Each row below holds a small network's activations on one input, seen along a few directions.
Each table varies a few parts of the input and shows all the possible inputs, shuffled.
Descriptions start from the smaller parts, as in this example, which fits no table here: one of 3 separate values, together with either a single point or one of 9 places along a line or (one of 5 places around a ring, together with one of 6 places along a line).
Shared parts are said once, and a part with two or three values counts as separate values.

Other details of the inputs shift rows strongly along two fixed directions, in all tables alike. That doesn't count.

A family of inputs:
row 1: [ 12 -13  -9  -2  12  20   1 -10  -8  -8 -25 -22]
row 2: [-3 -6  0  0 -5 -1 -1  2  2  8 13  2]
row 3: [ -6   5  -9   5 -15   3  -9   1  14  -7  -7  22]
row 4: [-5 -3  4 -3 -6 -1  4  2 -2  9  8  6]
row 5: [ -4   2   5   2   0  -5 -14   6  -3  -5   2  -3]
row 6: [-4  6  5  4 -2 -9 -9  2 -7 -2  0 -2]
row 7: [ 2  2  4  0 -3 -2  4  4  5  8  9  6]
row 8: [ 16 -13  -5  -1  12  17   3 -13  -9 -10 -25 -16]
row 9: [-3 -8  6 -2 -2  1 -2  3  3  6 11  5]
row 10: [ -7   6 -11   8 -15   1  -9  -2  14  -4  -6  20]
row 11: [ -4   3   3  -3   0  -7 -10   0  -7  -4   3   0]
row 12: [-10   5 -12   0 -15   5  -8  -2  14  -4  -6  20]
row 13: [-3 13  2 -4  1 -3 -7  2 -2 -3  4 -2]
row 14: [ -6   3   1   1  -1  -6 -13   2  -4  -2   4  -5]
row 15: [-5  6  4  1 -3 -9 -8  1 -7 -1  0 -3]
row 16: [ 17 -15 -10  -4   9  24  18 -10  -6   5 -20 -10]
row 17: [ 18  -6 -10   4  13  15   5  -9 -11  -6 -30 -19]
row 18: [-3  9  6 -2  3 -7 -9  4 -4 -1 -1  1]
row 19: [-2 -3  4  3 -6 -4  4  2 -1  8  8  5]
row 20: [-1  9  5  1  2 -8 -9  7 -5 -3 -2  0]
row 21: [ 0 -7  6 -2 -2 -2  1  0  0  5 11  9]
row 22: [ 1 12  5  1  1 -7 -8  5 -1 -3  0 -2]
row 23: [-3 -4  8 -1 -5 -1  3  2  0  8  8  7]
row 24: [-2 14  0  0  0 -5 -7  1 -2 -2  5 -3]
row 25: [-2 -6  2 -4 -4 -2  2  0 -1  6 12  7]
row 26: [ 17 -15 -23   3   1  37   7 -20   9 -11 -42   0]
row 27: [ -1   3   5   2   0  -8 -11   3  -6  -6   2   1]
row 28: [-1  3  5 -3  0  3  4  1  6  7 12  7]
row 29: [-1  3  2 -5 -3 -1  4  1  4 10 10  5]
row 30: [ 19  -2 -10   3  12  20   6 -11  -7  -8 -24 -19]
row 31: [ 20 -15 -11   3   9  22  17 -10  -6   5 -21 -11]
row 32: [ 1  4  4  0 -2  2  4  3  5  6 12  7]
row 33: [-3  5  7  2 -2 -8 -9  4 -6 -4 -1 -1]
row 34: [ -2   3   3   4   0 -10 -11   1  -6  -4   3  -1]
row 35: [-4 -7  2 -4 -4  1 -1  3  2  7 12  4]
row 36: [-2 -1  5 -2  0 -1  4  4  1  9  7  9]
row 37: [-2  1  0  0 -3 -3  5  3 -1 10  8  6]
row 38: [ 0 13  4  1  1 -3 -8  4 -1 -5  3 -1]
row 39: [-1 11  6 -2  2 -6 -9  2 -1 -2  1 -1]
row 40: [ 0  3  0 -1 -4 -3  5  0  4 11 10  4]
row 41: [ 0  0  4  1 -2 -2  4  6  0  8  7  8]
row 42: [ 0 12  2  3  1 -9 -8  3 -2 -1  1 -3]
row 43: [-3 -3  2  0 -8 -3  4  1 -2  9  9  4]
row 44: [ 17  -3  -6  -2  13  22   6 -12  -5  -9 -24 -17]
row 45: [-1 -4  6  1 -6 -2  3  5 -1  6  8  6]
row 46: [-2  4  1 -4 -2  3  5  1  4  8 13  6]
row 47: [-6  6  5 -2 -2 -7 -8  1 -7 -1  0 -2]
row 48: [ 0  4  2  2 -1  1  5  1  5  8 12  6]
row 49: [-2 -7  2  3 -3 -2 -2  4  2  7 12  3]
row 50: [ 0  2  5 -3 -1  0  4  1  6  9  9  7]
row 51: [ -5   3   3   4   0  -6 -14   4  -4  -3   3  -4]
row 52: [-2 12  2 -4  1 -7 -8  2 -2 -1  1 -2]
row 53: [ 21 -22  -7   1   7  22  15 -11  -5  -1 -17  -9]
row 54: [ 19  -3 -11   0  10  16   6 -12  -7  -5 -26 -21]
row 55: [ -9   6 -13   4 -17   2  -8  -3  14  -3  -5  18]
row 56: [-1  4  0 -1 -3  1  5  0  4  9 13  5]
row 57: [ 18 -23  -8   1   8  25  12  -8  -2   0 -17 -13]
row 58: [-3 10  1  1  1 -9 -8  3 -6  0  0 -2]
row 59: [-58 -35 -15  -5  36 -61  92  16  60 -75   3 -30]
row 60: [ -6   2   6  -1   2  -4 -14   3  -2  -4   3  -2]
row 61: [-4 10  2 -3  2 -7 -8  4 -6 -1 -1  0]
row 62: [ 1  3  2  2 -2 -3  4  2  4 10  9  5]
row 63: [ 0 -6  1 -1 -5 -4  2 -1 -1  7 13  6]
row 64: [ -3   4   2   1  -2  -9 -10   0  -7  -3   4  -2]
row 65: [-5  5  9 -1 -1 -7 -9  2 -5 -2 -1 -1]
Description of these inputs: one of 5 places around a ring, together with either a single point or (one of 2 separate values, together with one of 6 places along a line).
The inputs of row 10 and row 3 match in every part but the place on the ring of 5. If row 19 is changed in the same way as row 10 into row 3, which row does it become? -> row 45
The inputs of row 56 and row 32 match in every part but the place on the ring of 5. If row 2 is changed in the same way as row 56 into row 32, which row does it become? -> row 57
Which other rows does row 23 become when the place on the line of 6 takes its other values? List them by row number. -> row 9, row 21, row 28, row 36, row 50
Which other rows agree with row 61 in the place on the ring of 5? List them by row number. -> row 1, row 4, row 11, row 12, row 13, row 16, row 25, row 29, row 35, row 46, row 47, row 52
Which other rows does row 33 become when the choice among 2 separate values takes its other values? List them by row number. -> row 45
Which other rows does row 15 become when the choice among 2 separate values takes its other values? List them by row number. -> row 43
